Each row below holds a small network's activations on one input, seen along a few directions.
Each table varies a few parts of the input and shows all the possible inputs, shuffled.
A made-up example of a description, with smaller parts first: one of 2 separate values, together with either a single point or one of 11 places around a ring or (one of 6 places along a line, together with one of 8 places around a ring).
Shared parts are said once, and a part with two or three values counts as separate values.
In the rows, zero is written as 128.

Other details of the inputs shift rows strongly along three fixed directions, in all tables alike. That doesn't count.

A family of inputs:
row 1: [122 118 127 133 164 147 136 104 145 146 145 113]
row 2: [123 139 134 128 117 137 105 158  99 117 135 101]
row 3: [139 131 140 116 109 121 152 128 127 124 117 150]
row 4: [122  74  86 122 106 140 103 142 100 103 124 155]
row 5: [120 125 131 124 113 128 133 144  92 136 143 114]
row 6: [136 119 137 102 113 113 120 116 133 107 150 166]
row 7: [118 132 148 121  96 123 137 116 129 111 122 141]
row 8: [130 124 134 115 146 130 125 146  94 151 133 120]
row 9: [123 144 132 124 117 137 100 152  97 115 132 103]
row 10: [108  23  48 151 121 177  93 124 133  82  86 179]
row 11: [106 133 131 132 138 122 157 105 164 127 118 142]
row 12: [121 123 114 138 160 140 153 103 143 141 145 101]
row 13: [148 127 137 127 100 118 152 117 123 124 126 140]
row 14: [109 129 130 129 143 141 123 105 133 138 138 122]
row 15: [143 146 121 114 141 142 119 155 105 133 130 105]
row 16: [111 146 110 136 177 143 128 134 146 138 137  95]
row 17: [135 146 130 143  97 104 128 127 133 116 122 136]
row 18: [135 121 131  95 122  99 123 122 132 113 130 165]
row 19: [128 132 132 154 137 124 145 103 185 111 123 127]
row 20: [111 132 133 109 128 135 132 155  96 136 134 117]
row 21: [126 142 121 135 118 126 112 155  97 130 139 102]
row 22: [144 126 147 120 102 127 145 118 128 112 123 140]
row 23: [159 134 142 129 104 123 132 128 137 107 118 133]
row 24: [139 127 132 112 141 134 121 143  88 148 128 121]
row 25: [131 127 143 118 109 118 155 134 130 127 120 151]
row 26: [114 129 128 147 129 115 161  90 165 127 130 134]
row 27: [116 135 128 120 107 130 125 138  85 130 138 114]
row 28: [125 132 125 141 159 136 118 113 156 144 143 105]
row 29: [116 122 140 115 112 142 126 146  95 123 138 113]
row 30: [119 147 125 144 138 116 142 119 170 121 116 138]
row 31: [136 141 139 134 115  98 121 136 134 132 112 151]
row 32: [121 139 123 137 147 135 107 111 145 138 135 112]
row 33: [144 140 108 139 161 140 133 114 143 137 139  90]
row 34: [124 135 145 124 114 105 132 121 123 130 112 156]
row 35: [132 140 113 134 194 135 126 117 154 158 136  96]
row 36: [132 138 123 135 123 126 118 154 104 134 143 101]
row 37: [ 99 140 120 117 153 143 134 122 125 134 129 112]
row 38: [144 135 120 131 129 131 123 151 107 136 143  96]
row 39: [128 121 153 127 103 117 136 121 129 131 133 151]
row 40: [155 132 134 139 135 123 135  94 178 131 124 136]
row 41: [136 146 137 131 114 100 116 130 133 129 109 152]
row 42: [118 127 150 124  97 121 141 121 131 113 125 140]
row 43: [137 134 146 136 100 111 117 127 139 128 127 143]
row 44: [124 125 152 127 101 117 133 118 129 130 132 151]
row 45: [136 121 150 122 101 125 149 124 130 114 127 140]
row 46: [145 128 132 124 132 138 107 142 117 143 142 108]
row 47: [107 131 125 130 165 128 129 119 126 148 129 117]
row 48: [128 151 134 130 107 111 128 138 137 114 111 148]
row 49: [131 139 126 124 147 123 106 155 106 149 131 112]
row 50: [135 139 121 143 152 124 153 113 182 128 121 133]
row 51: [131 133 119 141 166 149 132 117 157 125 138  90]
row 52: [139 122 137 116 126 145 118 134  97 139 139 122]
row 53: [ 99  35  41 140 136 175  96 139 129 100  83 170]
row 54: [119 127 136 116 139 125 120 150  90 148 132 121]
row 55: [163 136 137 125 117 108 126 132 134 135 110 150]
Description of these inputs: one of 5 separate values, together with either a single point or (one of 2 separate values, together with one of 5 places along a line).
Question: The inputs of row 36 and row 49 match in every part but the choice among 5 separate values. If row 21 is changed in the same way as row 36 into row 49, which row does it become?
Answer: row 31
Question: The inputs of row 22 and row 24 match in every part but the choice among 5 separate values. If row 51 is changed in the same way as row 22 into row 24, which row does it become?
Answer: row 35
Question: Change only the choice among 2 separate values in row 44. List by row number the other rows that result.
Answer: row 43
Question: List by row number the other rows that have the choice among 5 separate values in common with row 20.
Answer: row 3, row 11, row 15, row 16, row 25, row 30, row 37, row 48, row 50, row 53

A family of inputs:
row 56: [156 136 138 114 100 122 103 160  90 119 135 119]
row 57: [148 118 124 129 101 132 104 157  96 126 129 126]
row 58: [144 176 168 145 113  71 168  83 209 122 125 154]
row 59: [150  96 139 181  42  95 149 118 172 108  62 224]
row 60: [101 129 107 144 191 149 152  99 157 148 134  95]
row 61: [ 96 125 103 144 184 146 135  96 165 136 140 101]
row 62: [123 127 149  89  94 124 114 151  71 121 151 129]
row 63: [106 117 105 132 147 147 114 132 120 122 127 113]
row 64: [127 162 131 134 148 121 123 125 141 131 134 103]
row 65: [100 117 108 129 189 156 155  87 151 142 144 104]
row 66: [126 126 147  83  89 126 108 156  65 112 144 131]
row 67: [120 141 141  90 139 128 136 118 125 118 155 115]
row 68: [150 147 139 125 138 125 138 132 123 145 139 103]
row 69: [139 146 140  82 154 103 103 152  96 152 137 138]
row 70: [140 170 175 112 103  73 172  96 189 104 131 159]
row 71: [116  70  63 181 122 167 103 141 141 113  79 157]
row 72: [126 119 154  98  92 131 121 151  69 129 141 136]
row 73: [116 145 145 124 144 126 139 123 128 141 141 109]
row 74: [137  55  65 171 117 170 101 141 136 107  88 159]
row 75: [147 141 142 128 135 128 127 130 126 143 140 106]
row 76: [121 125 106 152 145 147 124 140 117 149 114 108]
Question: Describe the family of inputs behind these rows.
Answer: either a single point or (one of 4 places along a line, together with one of 5 places along a line)
Question: Change only the place on the line of 4 in row 75. List by row number the other rows that result.
Answer: row 59, row 72, row 73

A family of inputs:
row 77: [147 128 151 139  78  88 161  89 167 126  99 195]
row 78: [149 119 118 129 121 137 112 145 107 129 115 116]
row 79: [128 106 131 106 102 116 114 148 111 122 120 157]
row 80: [114 134 125 119 160 148 143 105 131 139 152  82]
row 81: [123 111 135 140  96 132 124 137 134 131 113 156]
row 82: [131 109 113 134  90 139 139 129 123 108 113 147]
row 83: [147 182 184 109 109  72 164 104 139 136 140 140]
row 84: [110 110 106 127 165 149 119 107 134 125 122 123]
row 85: [125 124 107 108 123 142 109 139 107 116 119 135]
row 86: [130 117 114 150  76 108 100 137 108 116 122 153]
row 87: [117 106 123 134 122 140 135 132 113 121 132 125]
row 88: [123  98 123 137 103 126 148 121 145 121 121 150]
row 89: [109 128 106 153 156 156 123 130 146 128 119 114]
row 90: [104  91 101 150 158 161 142 100 155 128 136 126]
row 91: [156 123 133 124 101 111 120 158 115 126 121 137]
row 92: [144 169 144  96 101 110 122 161  72 140 138 116]
row 93: [156 130 132 124 102 121 117 162 113 120 126 143]
row 94: [131 158 148 107 119 120 143 143 108 118 156 109]
row 95: [150 120 148 116  65  89 140 119 142  95  91 192]
row 96: [127 124 131 146  69 118  88 153  97 116 126 132]
row 97: [127 130 114 132 123 124 124 150 111 133 123 139]
row 98: [113 152 129 113 177 127 130 120 126 166 160  91]
row 99: [120 103 113 142 120 138 136 134 119 113 120 129]
row 100: [127 122 102 140 118 136 123 139 106 130 109 144]
row 101: [130 110 135 135  78 137 112 152  97 124  99 145]
row 102: [126 116 113 130 122 135 120 136  94 145 116 127]
row 103: [158 118 144 118  85 132 105 157  82 125 122 148]
row 104: [123 114 120 134 127 126 120 145 100 141 123 135]
row 105: [125 109 117 139 114 137 120 131  99 138 113 149]
row 106: [115 107  99 140 131 144 142 125 149 120 127 131]
row 107: [110 107 101 130 169 140 120 120 145 121 121 124]
row 108: [143 106 112 143 128 133 114 149 121 124 115 131]
row 109: [127 155 137 104 125 137 135 143  92 120 155  95]
row 110: [123 114 119 143 111 145 115 142 114 124 100 123]
row 111: [155 117 143 122  95 118 111 162  97 126 124 143]
row 112: [121 110 125 130 115 144 135 127 108 120 130 122]
row 113: [105 104  88 167 140 143 114  97 151 117 142 108]
row 114: [119 151 155 117 138 136 118 144 108 142 149 103]
row 115: [149 122 127 133 124 126 117 151 112 124 121 124]
row 116: [121 113 117 118 134 131 112 143 109 115 118 132]
row 117: [106 101 108 142 155 161 138 109 138 129 140 117]
row 118: [151 165 146 113 118 109  93 148  94 130 171  89]
row 119: [141 159 128 121 168 134 126 132 137 137 152  92]
row 120: [147 122 150 125  73  87 147 109 155  91  91 197]
row 121: [137 142 135 121 176 138 123 119 140 147 158  97]
row 122: [108 115  94 157 153 154 129 123 169 133 113 123]
row 123: [105 114 114 153 158 153 121 124 144 137 121 113]
row 124: [120 101 107 123 132 128 118 134 134 119 113 143]
row 125: [115 110 101 140 149 152 141 107 139 125 123 102]
row 126: [130 175 140  94 138 110 125 160  92 152 160  94]
row 127: [133 186 175 121 162  75 200  59 224 121 159 112]
row 128: [158 168 175  96 125 109 123 144 104 139 161 110]
row 129: [137 113 123 137  86 116 123 151  88 122 100 158]
row 130: [107 116 112 148 153 149 124 123 151 143 122 112]
row 131: [131 104 133 120  84 142 130 134  96 120 128 141]
row 132: [140 147 168 141  91  86 155 118 173 111 108 163]
row 133: [128 118 143 162 126  94 197  48 244 107 116 178]
row 134: [135 106  97 155 158 150 123 115 147 126 109 118]
row 135: [136 162 157  79 111 105 114 166  89 119 149 127]
row 136: [132 106 102 141 160 146 119 124 148 144 129 115]
row 137: [123 171 168 114 138 117 131 136 120 139 149  95]
row 138: [115 106  95 158 158 138 131 121 136 135 111 128]
row 139: [114 161 131 129 166 140 127 133 143 138 144  91]
row 140: [127 122 125 129 108 127 142 137 128 111 132 140]
row 141: [134 111 137  99  85 129 104 145  84 119 118 161]
row 142: [124 104 130 125 101 134 140 130 126 125 135 145]
row 143: [109 120  98 159 154 162 126 115 155 125 108 120]
row 144: [136 160 139 121 190 130 132 111 148 148 160  78]
row 145: [113 104  89 154 160 135 133 118 149 141 113 127]
row 146: [147 112 122 125 118 150 106 139 101 137 125 127]
row 147: [136 201 192 121 145  76 173  90 196 128 146 111]
row 148: [108 120 119 149 153 162 124 109 140 135 122 116]
row 149: [124  94 129 121 106 125 115 133 124 115 114 177]
row 150: [108 106 111 127 164 148 116 112 139 128 130 134]
row 151: [151 120 118 136 110 120 130 138 152 123 117 153]
row 152: [135 119 153 134 111  79 171  61 234 110 109 209]
row 153: [146 202 190  89 127  63 169  94 185 111 152 145]
row 154: [138 149 133 124 175 138 127 111 138 143 147  87]
row 155: [118 167 127  95 174 136 123 120 123 128 153  91]
row 156: [124 121 103 143 127 133 125 142 117 130 114 142]
row 157: [131 146 163  82 116 106 112 158  85 127 149 125]
row 158: [115 146 124 119 173 123 133 122 128 161 151  93]
row 159: [109 100  99 155 164 145 129 109 145 145 120 137]
row 160: [129 156 151 104 128 122 142 133  99 123 152  89]
row 161: [132 159 167  79 125 106 115 151  86 128 154 114]
row 162: [138 122  94 141 156 156 120 119 145 132 120 111]
row 163: [152 165 155  97 142 122 120 135 104 147 155  83]
row 164: [106 107 112 160 153 160 124 114 151 133 116 129]
row 165: [140 117 154 130  86  94 153  83 179 100 101 207]
row 166: [112 136 118 120 166 137 143 123 135 137 153  81]
row 167: [145 205 186 109 115  86 164 101 174 125 139 120]
row 168: [147 113 128 123 117 132 114 143 120 139 133 138]
row 169: [131  98 122 114  92 129 110 138 100 113 104 163]
row 170: [129 149 161 100 116 129 140 128  96 128 162 106]
row 171: [119 117  94 146 158 142 131 113 131 142 113 114]
row 172: [141 161 125 120 167 139 126 123 135 136 147  89]
row 173: [110 119 116 145 149 163 123 109 142 140 120 114]
row 174: [127 115 129 142  96 123 125 150 132 122 103 145]
row 175: [113 103 100 156 154 140 130 116 135 141 114 135]
row 176: [123 158 137 100 118 107  86 142  89 123 167  99]
row 177: [121 120 111 109 128 130 114 147 122 122 126 139]
row 178: [122 127 129 137 119 141 115 147 106 124 112 116]
row 179: [120 122 134 136 113 144 115 144 102 129 116 123]
row 180: [114 106  95 157 159 135 133 119 143 136 112 130]
row 181: [131 108 132 139  94 118 125 140 105 131 110 171]
Question: The inputs of row 179 and row 112 match in every part but one. If row 178 is changed in the same way as row 179 into row 112, which row does it become?
Answer: row 160
Question: The inputs of row 124 and row 174 match in every part but one. If row 95 is changed in the same way as row 124 into row 174, which row does it become?
Answer: row 110
Question: The inputs of row 82 and row 85 match in every part but one. If row 131 is changed in the same way as row 82 into row 85, which row does it become?
Answer: row 141
Question: Describe the family of inputs behind these rows.
Answer: one of 5 separate values, together with either a single point or (one of 4 places along a line, together with one of 5 places along a line)
Question: Start at row 142 and move only the place on the line of 4, one step at a time. The first step leads to row 88. Which rows follow, in order?
Answer: row 166, row 106
Question: Change only the choice among 5 separate values in row 100. List by row number the other rows that result.
Answer: row 109, row 143, row 155, row 172
Question: Change only the place on the line of 5 in row 146. List by row number the other rows that result.
Answer: row 103, row 121, row 128, row 168
Question: Change only the place on the line of 5 in row 173. List by row number the other rows that result.
Answer: row 81, row 114, row 148, row 164
Question: Change only the place on the line of 4 in row 83. List by row number the other rows that result.
Answer: row 100, row 105, row 129
